Each row below holds a small network's activations on one input, seen along a few directions.
Each table varies a few parts of the input and shows all the possible inputs, shuffled.
A made-up example of a description, with smaller parts first: one of 4 places along a line, together with either a single point or one of 9 places along a line or (one of 3 separate values, together with one of 5 places around a ring).
Shared parts are said once, and a part with two or three values counts as separate values.

Other details of the inputs vary at random and push rows far along three fixed directions, the same in every table; ignore that.

A family of inputs:
R1: [ 22.1  37.4  -9.2   4.4  -2.4  -7.1   7.9   0.1   0.0 -22.2  39.9]
R2: [-17.1   0.0  17.6   4.5 -20.6   0.3   1.0  11.6  16.3   6.8  -8.9]
R3: [ -7.2   7.0  10.4  -0.4 -25.6  -0.4  -2.6   1.3   9.8   0.5 -26.8]
R4: [ 32.9  28.9   3.0   9.7  -1.9  -2.7   2.7 -20.2   8.1 -33.3  28.5]
R5: [-32.4 -45.7 -33.6  -7.5   6.1  -3.5  -8.7 -10.3 -29.9  -5.9  -6.3]
R6: [ 61.3   5.4  15.5 -24.0  43.6  32.9   3.0  19.1   8.1  61.4 -30.4]
R7: [ 30.8  30.3  -2.0   7.4  -8.3  -6.0  15.6 -10.4   1.0 -28.7  32.6]
R8: [ 59.0   6.9   9.0 -30.9  32.7  34.2  14.0  23.3  -2.0  66.3 -28.3]
R9: [-11.1  13.3   2.2  -1.3 -14.8  -4.8 -10.6  14.9   8.9   0.2 -24.2]
R10: [ 29.3  28.4  -4.2  16.0  -1.1   2.7   1.3   0.6   8.6 -33.1  34.5]
R11: [ 24.2  40.1  -7.0  -0.8   4.3 -11.7   6.3  -8.5  -0.2 -26.7  33.2]
R12: [ 21.2  22.0  10.5  14.7   2.0  -2.6   5.9  -9.8  14.5 -26.5  44.8]
R13: [-17.8  13.0   6.8   0.1  -6.2  -9.0  -8.0  12.1  13.7   4.6 -19.6]
R14: [-10.0   6.6  13.3   4.7 -15.6  -9.1  -0.2   1.8  13.9   1.4 -25.1]
R15: [-21.8   1.1  19.8   3.7 -20.8   5.8   0.6   9.3  16.0   8.9  -5.3]
R16: [ 12.9 -18.6 -35.5   7.3  25.8  -3.7 -15.9 -36.2 -38.3 -46.2  40.0]
R17: [-20.5  11.0   9.4  -1.4  -6.1  -7.9  -7.0  14.3  14.0   5.9 -14.4]
R18: [ 39.7 -54.5 -12.7 -25.1  59.5  26.4  10.6 -11.6 -41.2  57.0 -20.8]
R19: [ 96.0  19.2   5.9 -10.0  56.3  43.0   9.9  14.0   5.0  29.8  31.7]
R20: [ 25.6  33.3  -7.0   7.4  -8.3  -4.0  12.6  -0.4   0.5 -23.5  39.4]
R21: [-25.7 -42.6 -20.1  -0.5   8.8  -7.9 -14.9 -27.1 -31.5 -10.9 -13.8]
R22: [-13.5   7.5   7.9   0.3 -24.9  -9.1  12.7   7.9   6.2  11.4 -13.1]
R23: [-25.2   9.1  11.8  -3.5 -14.0   5.2  -9.0  17.5  13.2   9.3  -4.6]
R24: [-32.8 -52.9 -19.1   5.2   1.7   4.2 -12.2  -4.6 -30.2  -6.3   1.2]
R25: [-37.0 -54.4  -9.7   8.4   8.3   2.2  -7.0 -19.9 -26.0  -2.7   6.3]
R26: [-14.1   4.6  14.7   7.8 -13.1  -7.7   2.0   4.8  16.3   4.3 -20.8]
R27: [ 15.3 -24.0 -29.1  15.9  31.0  -8.3  -8.3 -37.0 -33.6 -45.4  41.0]
R28: [ 26.2  32.7  -6.4  13.0   4.8  -0.8  -3.7   1.6   8.3 -31.8  34.9]
R29: [-26.1 -52.2 -18.8  13.5   2.7  -1.8  -7.2 -13.2 -28.6 -10.1  -9.5]
R30: [-14.2   7.3  -1.2  -8.5 -22.2  -2.2   4.4  11.9  14.8   4.3 -16.3]
R31: [-16.3   8.7  10.9  -0.8 -19.4 -14.3  13.3   2.9   8.4  13.1 -13.7]
R32: [ 24.9  29.6   2.6  13.9  11.3  -8.2   2.0 -10.9  11.7 -29.3  34.2]
R33: [-27.0   7.2  20.1  -1.5  -8.3  -2.8  -3.3   4.5  17.7  11.7  -5.1]
R34: [-20.0   6.9  15.2   1.7  -6.8 -10.4  -1.8   7.4  16.2   7.1 -15.3]
R35: [ 26.3  24.7  -2.2   4.3   1.3  -6.6  14.9 -16.1  15.7 -27.4  37.6]
R36: [-14.3   1.8  14.4   6.9 -19.1  -1.7   2.6  12.1  15.2   4.3 -15.1]
R37: [ 65.1   5.9  11.8 -27.8  33.2  41.8   0.7  19.0   4.1  60.5 -31.7]
R38: [ -8.7   8.6   4.4   1.9 -20.8  -1.4  -5.8  13.8   8.8  -0.7 -25.2]
R39: [ -7.6  10.8   3.9  -3.5 -25.0   2.2  -7.6   7.9   7.0  -0.9 -26.0]
R40: [-19.1  13.1   8.8  -5.2 -12.7 -17.5   8.6   3.3   7.6  14.1 -13.3]
R41: [ 24.0  23.5   7.3  17.1   3.6  -4.4   7.4  -9.2  13.2 -29.0  38.4]
R42: [-30.3 -51.8 -22.1   7.9   3.0   1.9 -11.3  -4.1 -31.4  -8.7  -5.0]
R43: [-22.5   4.8  13.9   0.1 -20.4   8.2  -4.5  16.4  13.5   7.9  -5.0]
R44: [-20.9   8.0   9.5  -2.3 -14.1  -0.5  -8.5  19.5  13.1   7.0  -8.4]
R45: [-27.8  10.9  14.7  -4.8  -7.7  -0.4  -8.5  11.4  15.2  10.9  -4.5]
R46: [-22.1   6.6  18.7  -0.7  -8.5  -8.3  -3.0   7.2  18.1   9.8  -8.9]
R47: [ -8.2   5.0  10.7   5.2 -21.5  -3.9  -0.8   7.1  11.8   0.5 -25.8]
R48: [-18.7   9.3   6.0 -10.5 -10.1 -13.2   5.6   0.7  19.2   7.3 -16.2]
R49: [-23.1   9.7  13.0  -4.0  -7.7  -6.0  -8.2  13.9  15.3   8.8  -8.2]
R50: [-28.0 -54.6 -26.0  -0.6   0.3  -3.4   0.7 -18.0 -26.7  -6.6  -6.6]
R51: [ 37.3 -55.0 -20.8 -29.2  63.1  32.5   4.2  -5.7 -30.5  54.2 -13.7]
R52: [-35.6 -41.2 -28.3  -3.1  10.1 -14.0  -5.3 -13.2 -39.4   1.8  -4.0]
R53: [ 14.5 -22.9 -39.1   8.9  13.9  -2.3   1.9 -27.2 -45.6 -42.0  43.0]
R54: [-12.1  10.2  10.4  -4.1 -19.2 -13.7  11.6   0.4   6.4   7.3 -20.9]
Each input here is: one of 6 places around a ring, together with either one of 3 separate values or one of 6 places along a line.
The inputs of R2 and R44 match in every part but the place on the ring of 6. If R36 is changed in the same way as R2 into R44, which row does it become?
> R19
Change only the place on the ring of 6 in R8. List by row number the other rows that result.
> R7, R11, R18, R53, R54
List by row number the other rows that have the place on the ring of 6 in common with R20.
> R10, R24, R30, R38, R39, R42, R43, R53
Change only the choice among 3 separate values in R35. List by row number the other rows that result.
> R31, R54
List by row number the other rows that have the place on the ring of 6 in common with R51.
> R6, R11, R13, R16, R17, R45, R49, R52

A family of inputs:
R55: [  4.8 -21.5 -21.9  11.7  12.1   4.8  -2.9  -1.4 -33.4 -11.7  22.0]
R56: [50.8 26.4 18.4  6.4 -3.5 11.2  9.1 -6.0 21.7 -8.7  2.9]
R57: [29.5 35.4 19.0 -5.9 16.3 -3.8 18.1 -2.6 21.5  8.3 23.7]
R58: [-43.7  38.5  30.3  23.1 -59.7 -16.0  -9.9  20.7  48.9 -31.5  -9.3]
R59: [  3.9   1.5  36.6 -16.2  10.2  15.5  -4.2  27.0  27.8  61.2 -67.1]
R60: [  4.8 -16.7 -24.3   6.3  21.8  -6.5  -5.8  -2.7 -30.2 -13.1  19.4]
R61: [36.7 27.5 24.1 12.0  6.5 18.4 -3.0  8.7 23.3 -1.8 19.5]
R62: [39.7 42.8  5.3 -1.3 12.2 -1.9  9.7 12.4  9.4  0.2 10.2]
R63: [ -0.1 -15.0 -24.9  -9.3  22.9   1.4 -12.2 -15.9 -24.0 -16.5  15.5]
R64: [  7.9 -23.9 -14.3  12.1  21.2  -0.8  -9.0 -26.3 -17.1 -19.1   6.2]
R65: [-49.9  51.4  23.3   4.1 -52.5 -43.1  11.2   1.0  42.1 -14.6 -13.1]
R66: [-75.2  -8.2 -14.3  22.9 -55.0 -29.5  -9.7  11.4  -6.3 -40.4  -7.5]
R67: [-25.1 -67.1   2.8 -21.7   1.5   6.7  15.9  -7.1 -21.9  60.5 -60.6]
R68: [-32.9 -61.3  -7.2 -23.5   2.2  30.5 -12.2  20.6 -15.7  54.4 -53.8]
R69: [-85.8  -2.1 -12.9   7.9 -52.3 -25.0 -24.3   0.7  -3.1 -40.9  -4.3]
R70: [ -3.2 -33.1 -10.2   9.0  12.8   7.7  10.3 -15.4 -16.6  -8.4  38.8]
R71: [ 46.9  35.7   3.0 -14.0  -7.6  12.7   9.9  -1.8  15.3  -5.1   7.9]
R72: [ -4.8 -27.5  -7.6   7.0  16.9   3.4   6.8 -17.5 -21.3  -5.4  37.3]
R73: [27.3 33.3 18.6 -4.0 15.6 -1.7 13.8  3.6 23.4 11.3 30.2]
R74: [  4.4 -15.5 -30.3  -8.1  17.7   0.6  -8.9 -23.2 -24.5 -15.8  11.6]
R75: [36.1 31.1 20.5  6.5 16.8  7.3 -6.0  8.2 25.9 -2.3 16.2]
R76: [ 10.4 -16.2 -30.0   5.7  17.3  -8.9   1.8 -16.4 -34.1 -14.2   8.1]
R77: [ 19.4   0.6  20.0 -22.9 -15.3  14.0  18.0  31.7   9.7  67.4 -76.0]
R78: [ -1.9 -16.1 -24.2  -8.0  21.8   3.2 -16.6  -9.5 -20.9 -13.9  22.1]
What is each input in this table made of?
> one of 4 separate values, together with one of 6 places along a line
The inputs of R66 and R76 match in every part but the place on the line of 6. If R70 is changed in the same way as R66 into R76, which row does it become?
> R65
Change only the choice among 4 separate values in R62. List by row number the other rows that result.
> R57, R59, R63
Change only the choice among 4 separate values in R78. List by row number the other rows that result.
> R60, R73, R75

A family of inputs:
R79: [  4.3  -7.4  18.2  -1.0   2.7  21.3  -4.8  18.2  12.8  25.9 -13.7]
R80: [ 10.2   1.6   4.5 -10.9   1.7  18.4  -8.7  19.5   6.5  22.2 -23.5]
R81: [-28.8  30.0  -2.9   0.8 -35.8 -32.1   3.5  -6.3   9.9 -27.2  -5.5]
R82: [  3.5  -4.0  13.7 -12.7   7.2   2.0  15.6   6.4   5.7  38.5 -19.0]
R83: [-13.7 -49.0 -34.0  -2.4  16.0  -2.4 -12.0 -17.8 -44.0  -6.2 -17.8]
R84: [-28.2  29.5  -0.3   4.4 -32.9 -34.4   2.5  -7.2  10.8 -27.9  -7.5]
R85: [ 38.9  45.4   0.8   2.9  -8.8  -1.0   6.1   0.5  13.9 -21.9  13.7]
R86: [ 0.8 -8.9 22.5 -2.5  5.3 13.8  7.0 10.2 15.5 32.5 -8.8]
R87: [-38.7  20.3   9.0  12.4 -32.5 -11.9 -13.8   8.9  20.0 -28.6   9.7]
R88: [-42.1  18.6  13.2  14.1 -29.8 -21.2  -0.4   4.2  21.0 -21.5  15.1]
R89: [ 62.6  12.7 -28.7  23.6  28.1  12.6  -5.7 -26.2 -20.3 -68.5  85.1]
R90: [ -2.2 -16.5 -19.2  12.4  16.1 -16.7   5.5 -34.3 -23.0 -36.6  44.4]
R91: [-26.3  31.2  -7.3   2.6 -37.5 -24.3  -6.5   1.3   8.5 -32.8 -10.1]
R92: [ 70.1  35.2   2.0 -10.2  24.7  10.0  20.7  -2.3   4.8  11.8  20.4]
R93: [-1.7 -5.6 19.0 -8.0  7.7 12.8  5.0 10.6 14.8 33.7 -7.1]
R94: [ 10.6   1.6   4.7  -7.7   1.9  16.7  -7.1  22.5   4.5  22.9 -23.5]
R95: [-26.9 -59.8 -20.0   6.6  18.0  10.7 -16.5  -5.7 -35.1   0.0   2.7]
R96: [  6.3  -3.7  16.9  -8.9   3.3   3.1  16.1   1.8   9.6  32.2 -16.9]
R97: [-34.6  13.2   1.7   7.5 -29.9 -12.6 -17.5  12.1  11.7 -20.7 -16.9]
R98: [ 14.5   2.6   6.1 -12.5  -0.7   0.9  12.5   2.3   2.7  27.1 -29.0]
R99: [-23.6 -56.9 -21.3  -4.7  19.9  -4.7   3.0 -24.8 -36.7   6.7   0.2]
R100: [-29.3 -62.7 -13.1   5.4  24.5   3.4  -7.4 -17.3 -29.9   6.4   5.8]
R101: [ 15.2   7.6  -1.7 -13.3   0.3   6.4   2.0  13.6  -1.4  23.3 -31.2]
R102: [59.3 24.7 16.2  2.0 30.5 29.3  1.0  9.7 17.7  8.5 33.5]
The inputs of R98 and R85 match in every part but one. If R92 is changed in the same way as R98 into R85, which row does it become?
> R101
What is each input in this table made of?
> one of 4 separate values, together with one of 6 places around a ring
Change only the choice among 4 separate values in R87. List by row number the other rows that result.
> R79, R95, R102
Start at R91 and move only the place on the ring of 6, one step at a time. The first step leads to R81. Which rows follow, in order?
> R99, R93, R87, R80
